A small network was shown many inputs. Here are its activations along a few directions, one row for each input.
Each table varies a few parts of the input and shows all the possible inputs, shuffled.
Descriptions start from the smaller parts, as in this example, which fits no table here: one of 6 places along a line, together with either a single point or one of 9 places along a line or (one of 3 separate values, together with one of 5 places around a ring).
Shared parts are said once, and a part with two or three values counts as separate values.
In the rows, zero is written as 128.

Other details of the inputs shift rows strongly along two fixed directions, in all tables alike. That doesn't count.
These rows show it; all are for the same input, with only those details redrawn:
[145  87 114 103 169 100 129 122 134 106  99 125 111 114 141]
[104 144 132 149 109 122 129 135 116 139 152 146 146 156 125]
[ 97 170 134 158  83 137 132 137 107 150 158 148 146 161 116]
[ 96 173 135 160  80 140 133 138 106 152 160 149 147 162 115]
[111 117 128 139 137 106 126 134 126 129 145 143 145 150 136]
[111 118 128 140 136 106 126 134 126 129 145 144 145 150 136]
[145 113 114 107 144 117 133 121 124 114  96 124 104 112 131]
[102 148 133 152 105 125 130 136 114 141 154 147 147 157 124]

Table:
row 1: [159 184 115 101  72 179 149 116  93 130  72 105  68  80 101]
row 2: [184  87 122  72 159 115 106 103 166  96 127  80 138  80 146]
row 3: [132  85 125 124 176 109 126 137 143 110 123 122 136 121 146]
row 4: [140  92 118 113 178 111 130 119 140 119  88 135  99 123 137]
row 5: [134  74 128 110 173  84 116 129 149 107 130 122 140 120 146]
row 6: [106 145 162 153  96 128  99 132 148 145 238 116 220 155 138]
row 7: [154  84 112  91 168  98 123 119 141 103  90 119 104 103 138]
row 8: [156 200 115 121  68 205 157 119  95 140  70 110  64  86  97]
row 9: [ 88 149 146 172 101 133 121 150 126 148 185 142 175 165 124]
row 10: [133  97 128 121 155 113 122 138 149 112 130 117 139 119 137]
row 11: [142 217 123 125  52 204 152 117  88 155  76 120  64 100  87]
row 12: [145  87 114 104 169  99 129 122 135 106  99 126 111 114 142]
row 13: [ 80 150 149 186 118 143 126 148 127 159 174 154 166 178 126]
row 14: [125  69 129 128 189  90 126 128 141 112 129 137 137 133 155]
row 15: [155 135 141 114 113 154 111 121 155 121 168  86 165 102 132]
row 16: [149 147 112 113 115 149 145 114 112 127  82 128  81 107 118]
row 17: [107 145 133 144 100 117 122 134 127 139 158 141 150 153 119]
row 18: [ 82 149 151 181 115 143 124 148 132 157 175 153 165 177 123]
row 19: [161 184 117  97  68 176 142 116  98 131  76 103  70  78  97]
row 20: [142  92 120 110 173 112 128 118 144 118  89 134  99 122 133]
row 21: [126  73 134 122 191  95 120 127 150 117 120 137 129 134 146]
Q: Describe the family of inputs behind these rows.
A: one of 3 separate values, together with either a single point or one of 6 places along a line
Q: The inputs of row 1 and row 12 match in every part but the choice among 3 separate values. If row 11 is changed in the same way as row 1 into row 12, which row does it become?
A: row 4
Q: Start at row 10 and move only the place on the line of 6, one step at a time. The first step leads to row 9. Which rows follow, in order?
A: row 3, row 8, row 13, row 18

Table:
row 22: [135  83 111 115 178  90 129 123 137 111 103 140 117 135 144]
row 23: [143 105 118 118 168 133 137 127 131 117  87 122 100 111 136]
row 24: [142 145 144 114 118 151 118 110 128 141 130 114 122 111 123]
row 25: [151 131 112 112 128 143 135 125 124 115 109 111 117 107 131]
row 26: [149 106 121 100 139 114 120 130 141 106 118 104 128 101 131]
row 27: [161 147 118 102 104 158 131 123 134 119  98  98 101  89 112]
row 28: [108 136 156 144 109 116 101 123 142 143 216 127 200 159 138]
row 29: [122 212 142 132  39 163 122 105 102 166 154 133 127 141  97]
row 30: [102 110 136 153 150 102 120 130 144 136 162 155 160 172 139]
row 31: [121  71 138 132 190 102 116 140 159 117 130 130 142 132 145]
row 32: [157 121 112  97 133 129 129 115 136 116  75 118  83 102 117]
row 33: [116 121 137 137 134 125 124 140 131 131 130 129 131 129 127]
row 34: [ 98 155 142 162 102 142 138 139 103 148 152 145 139 146 125]
row 35: [ 99 123 134 146 124 100 116 137 135 138 156 151 153 165 125]
row 36: [112 132 127 147 131 124 127 125 131 140 144 151 141 163 130]
row 37: [110 160 133 143  84 134 127 145 114 133 164 124 158 138 119]
row 38: [145  93 122 115 171 122 138 122 125 113  93 124 101 104 145]
row 39: [163 101 113 102 163 133 129 116 147 108 104 107 116 102 142]
row 40: [115  95 120 127 155  83 127 133 125 118 128 146 135 146 141]
row 41: [136 116 133 127 153 142 130 128 141 127 108 122 113 116 128]
row 42: [128 134 118 125 121 120 140 119 108 128 116 143 111 132 129]
row 43: [115  77 122 122 169  68 118 135 137 112 133 144 143 147 144]
row 44: [155 152 111 103 100 150 140 126 109 115  97 103 102  91 118]
row 45: [141 144 128 124 111 152 129 125 135 129 132 114 129 115 122]
row 46: [ 93 122 140 161 135 117 128 147 121 139 156 146 154 157 135]
row 47: [109 112 134 150 135 106 125 135 128 126 179 137 175 149 150]
row 48: [119 117 131 131 138 122 130 142 123 126 121 129 125 125 129]
row 49: [119 149 139 150 121 161 133 131 129 146 130 133 125 136 120]
row 50: [116 165 126 131  80 133 129 132 111 141 123 138 116 138 104]
row 51: [138 128 126 129 149 155 135 123 132 132 103 126 107 120 129]
row 52: [134 134 123 122 123 131 131 120 131 129 111 134 109 129 119]
row 53: [108 175 128 146  75 134 142 127  91 145 136 149 120 145 113]
row 54: [140 141 127 129 116 151 128 124 137 129 136 116 134 121 127]
row 55: [156 176 117 109  71 165 147 117  94 123 103 104  96  86 113]
row 56: [126 125 132 130 121 122 118 136 141 124 152 118 152 128 128]
row 57: [128  92 134 124 169 113 123 137 148 120 116 125 125 120 135]
Q: Describe the family of inputs behind these rows.
A: one of 3 separate values, together with either a single point or one of 11 places around a ring
Q: Change only the choice among 3 separate values in row 54. List by row number the other rows that result.
A: row 30, row 49
Q: Change only the choice among 3 separate values in row 53. List by row number the other rows that result.
A: row 34, row 55
